Here are a small network's activations along a few directions, averaged over the inputs that share one value of a field.
Values that are neighbours, or in one group, have similar rows; names and order tell nothing.
In the rows, zero is written as 500.
Random noise pushes rows far along 12 fixed directions. That doesn't count. These rows show it; they differ only by the noise:
[569 635 333 501 724 537 340 316 581 464 279 641 589 325 597 388 274 445
 517 621 530 671 569 622 559 463 719 558]
[534 715 726 517 466 686 359 681 611 477 456 500 505 485 474 297 480 609
 529 445 388 591 527 295 553 552 476 508]
[386 442 454 349 263 473 466 535 553 480 611 419 583 580 466 526 643 552
 615 484 536 398 472 563 563 649 567 590]
[504 488 430 485 535 420 626 516 424 537 545 491 516 541 593 546 456 521
 394 468 485 498 434 461 465 484 433 504]
[536 416 579 502 517 403 557 534 467 512 572 478 442 502 424 673 425 393
 554 519 636 525 529 480 290 339 321 557]
[496 447 507 324 459 491 336 449 561 337 511 389 469 384 588 443 652 494
 454 547 642 431 449 402 681 565 586 554]
[504 482 554 297 555 486 346 496 648 402 427 367 511 421 554 402 383 495
 506 579 707 554 458 569 605 570 553 600]
[370 509 491 310 422 516 551 478 526 488 532 472 432 592 523 436 548 651
 408 345 366 389 455 419 627 683 401 536]
[523 523 491 473 438 480 542 610 518 442 529 390 578 677 683 507 581 472
 411 519 453 427 385 469 661 609 411 573]
[559 455 587 548 524 560 490 548 588 484 445 465 523 550 422 492 513 642
 553 529 525 516 456 584 454 611 568 502]
[555 652 362 635 379 892 541 557 405 548 623 594 444 572 350 578 755 520
 649 526 297 426 624 428 484 565 539 566]
[571 620 350 450 611 633 406 394 542 411 465 547 504 417 526 552 448 440
 500 582 569 525 562 482 545 523 578 668]
[485 563 458 636 411 434 519 493 506 556 518 618 681 544 441 557 521 622
 616 460 402 515 537 561 383 531 653 521]
[489 653 380 389 449 685 425 495 470 479 567 490 447 478 529 500 523 322
 581 562 484 484 620 460 614 460 430 660]


T, 9 values:
t3: [454 555 465 525 350 503 620 740 408 601 669 438 594 577 506 482 497 473
 451 458 511 526 366 387 413 480 449 403]
t6: [363 538 485 479 404 417 465 461 553 588 491 677 600 453 359 501 407 586
 652 401 426 577 565 513 326 514 600 490]
t5: [465 488 379 315 491 788 509 481 484 549 552 450 301 438 422 436 489 434
 442 517 558 508 567 437 604 547 466 532]
t9: [407 544 650 528 587 381 486 337 435 593 427 464 448 343 523 258 469 695
 528 383 414 468 671 652 636 435 607 359]
t4: [520 340 383 451 384 409 383 542 619 383 554 600 636 413 488 654 516 316
 400 552 774 590 323 200 332 485 577 471]
t2: [446 432 326 427 529 580 647 422 315 598 649 442 337 350 398 513 546 549
 435 469 553 446 503 581 467 467 617 410]
t1: [602 400 470 609 670 462 675 567 389 562 507 378 474 565 523 578 397 455
 460 649 617 496 422 791 434 461 517 444]
t8: [474 250 453 475 167 729 297 620 599 418 485 618 431 605 356 558 846 181
 653 665 480 491 414 256 491 523 444 364]
t7: [495 560 548 615 422 429 423 534 423 498 539 474 554 450 578 477 611 287
 632 549 499 487 614 580 587 347 503 470]
The values of T form 3 separate groups.
Q: Which other values are in the same group as t6? Give them in the order they are listed.
A: t9, t7
Q: Which other values are in the same group as t1? Give them in the order they are listed.
A: t3, t2

U, 12 values:
u11: [588 417 503 453 762 563 673 408 410 524 520 236 332 503 428 554 446 711
 452 582 648 372 509 857 543 583 529 546]
u8: [535 420 555 458 800 490 710 569 554 654 367 396 457 554 417 424  72 772
 428 498 598 640 363 858 325 626 525 446]
u3: [442 368 340 261 354 515 486 565 415 443 689 482 387 392 482 613 609 228
 497 567 725 501 407 280 390 406 373 516]
u12: [507 557 756 558 483 454 581 627 415 601 634 379 452 497 409 537 464 610
 592 431 506 494 618 479 364 358 365 514]
u1: [553 644 450 469 511 644 620 603 491 515 733 459 493 539 376 752 368 536
 406 422 668 497 559 249 315 515 343 738]
u7: [611 655 455 639 538 403 364 499 570 395 480 557 744 449 645 556 426 368
 429 576 585 564 496 382 549 415 633 577]
u9: [495 380 456 443 560 393 548 409 502 414 418 413 497 567 705 485 609 565
 383 515 485 419 394 578 678 636 507 493]
u6: [304 426 371 364 270 560 498 383 508 601 567 523 495 569 319 470 588 540
 659 435 429 386 602 666 557 615 552 507]
u4: [518 528 671 520 496 630 532 667 399 615 543 409 382 449 434 328 550 639
 525 496 434 534 509 445 471 450 490 362]
u10: [389 522 507 362 471 503 443 374 572 506 473 425 446 489 396 425 450 541
 657 459 503 408 619 818 629 581 550 599]
u2: [558 416 500 565 520 650 467 492 663 456 405 620 471 574 294 614 445 479
 550 516 518 547 473 539 359 601 497 519]
u5: [468 425 398 545 406 348 491 467 535 505 474 520 697 556 614 541 560 449
 617 569 544 524 464 688 508 552 654 546]
The values of U form a line.
Q: Going along U from u1 by way of its neighbour u6, in what order are u3, u12, u7, u10 met?
A: u7, u10, u3, u12
Q: List every value one step from u11, in the order listed.
A: u8, u4
